Here are a small network's activations along a few directions, averaged over the inputs that share one value of a field.
Values that are neighbours, or in one group, have similar rows; names and order tell nothing.
In the rows, zero is written as 128.

Other fields shift rows strongly along two fixed directions, in all tables alike. That doesn't count.
To show where, the next rows are all for the same value of a field, averaged over different records:
[167 133 136 115 151 101 123 114 105 167  87 113 135 112 120 125 122 144]
[227 108  74 131 172 111 135 154  88 104 138 105 102  98  78  57 110 158]
[124 156 111 128 110 142  98 123 124 128 153 102 126 151 119  95 132 140]
[171 132 155 110 161  92 140 101 104 191  64 116 149 107 134 159 117 135]
[ 75 174 104 124  76 159  81 128 142 114 183 107 123 186 138  98 143 135]
[167 143 100 136 132 128 119 131 102 125 142 111 113 126 100  85 127 152]
[112 152 138 114 125 130  99 106 121 155 115 107 140 142 141 131 126 140]
[183 125 103 124 148 106 125 140  99 136 121 113 115 113  99  94 121 151]

Values of Y:
y18: [138 122  96 130  95 132 120 120 118 121 143 128 144 122 150 122 147  81]
y6: [138 150 110 128 116 131 102 126 115 138 141 110 123 141 116  96 129 145]
y1: [121  95 166 134 164 107 166 145 158 129  87 144 144  85 130 177  98 102]
y11: [129 128  73 162  85 157 136 161 145  54 197 139 126 173 101 120 128 143]
y15: [ 27 167 120 120  48 169  91 115 194 126 196 127 133 191 170 140 128 152]
y10: [165  90 141 137 194 123 167 150 124 121  95 165  94  67 102 136 107 130]
y8: [113 173 178 126 116 115 136  94 110 156  95 124 143 159 149 150 130 126]
y9: [128 128 165  96 114 135 149 119 101 107 100 158 147 127 155 147 161  84]
y7: [ 89 130 168 130 138 134 169 128 171 120 125 144 121 124 127 159 131 151]
y13: [154  92  89 151 161 143 147 151 145 117 155 134  99  78  89  87 108 148]
y17: [162 130  91 142 129 118 157 151 154  97 170 133  98 137  78 110 135 174]
y12: [123 103  47 156  80 133  99 150 159  74 196 120 133 135 109 101 126 141]
y4: [ 50 120 163 112  75 173  87 113 146 113 124 150 133 164 163 159 155  54]
y16: [ 46 181 171 116 120 155 121 125 129 121 131 126 120 187 157 121 145 123]
y3: [ 83 142 190 122 175 138 111  96 129 154 118 120 122 141 159 138 132 115]
y20: [ 64 138 205 129 120 109 156 125 155 160  63 168 182 134 170 228 135 123]
y5: [174 107 105 128 111 116 163 126  86 109 126 138 145 110 123 133 137 101]
y14: [166 100 128 122 190 110 136 130  96 160 106 115 120  98 114  88 102 137]
y2: [130  78 171 136 161  72 149 124 146 182  45 136 147  64 159 231 115 113]
y19: [157  89  83 128 115 146 101 137 117 106 168 133 106 113 134  98 141  86]
Each value of Y is a pair of two hidden parts, and every pair occurs once (5 first parts, 4 second parts).
Q: Changing only the second part turns y11 into y17. y2 has the same second part as y11; what does that change turn y2 into?
A: y13
Q: Changing only the second part turns y1 into y3. y12 has the same second part as y1; what does that change turn y12 into?
A: y6
Q: Changing only the second part turns y7 into y9. y15 has the same second part as y7; what does that change turn y15 into?
A: y18

Values of F:
f1: [144 121  88 141 121 163 103 138  98  64 202 119  86 155 119  52 145  90]
f5: [125  83  91 153 142 150 126 175 160  76 177 147  97 102 102 100 115 133]
f2: [ 96 138 186  86 130 126 121 107 108 161  60 139 159 115 166 161 149  90]
f8: [ 70 143 137 137  71 148 144 138 167  87 157 156 144 167 139 167 146 122]
f9: [112 140 107 123  70 151  87 104 137 145 136 118 150 157 137 142 126 112]
f4: [140 137 120 129 156 131 159 132 125 137 138 122 119 122 106  89 106 165]
f6: [249  79  86 133 172  54 168 134  79 160  73 113 140  53 113 122 118 133]
f3: [120 156 154 114 134 126 122 102 146 159 125 121 110 137 134 149 139 151]
f7: [ 95 155 182 136 156 102 121 122 133 162  83 117 148 144 137 169 109 154]
The values of F form 4 separate groups.
Q: List the group mates of f3, in the order listed.
A: f4, f7
Q: List the group mates of f2, in the order listed.
A: f1
Q: List the group mates of f8, in the order listed.
A: f5

Values of T:
t9: [196 103 102 175 166  88 169 170 117  80 131 128 121 111  76 117 102 166]
t5: [189  93  95 119 132  89 157 134  87 138 100 129 144  84 140 118 142 102]
t3: [ 81 162 180 110 144 108  83  75 126 217  70  84 165 139 174 165 114 124]
t6: [180 102  72 136  91 148 104 137 111  90 156 133 118 129 103 104 133 101]
t4: [136 123 162 110 157 132 122 151  98 111  94 152 116 114 119 123 139 116]
t8: [154 108 164 126 183 118 168 118  96 149  99 145 105 110 135 127 123  99]
t2: [ 95 200  75 123  59 173  93 126 142  94 227 100 113 205 110  59 145 180]
t1: [ 80 126 147 130 121 139 123 120 191 127 152 137 107 123 145 170 143 134]
t7: [ 42 135 154 123  98 157 133 121 184 146 123 143 162 137 149 169 113 131]
The values of T form 4 separate groups.
Q: List the group mates of t6, in the order listed.
A: t5
Q: List the group mates of t3, in the order listed.
A: t2
Q: List the group mates of t4, in the order listed.
A: t8
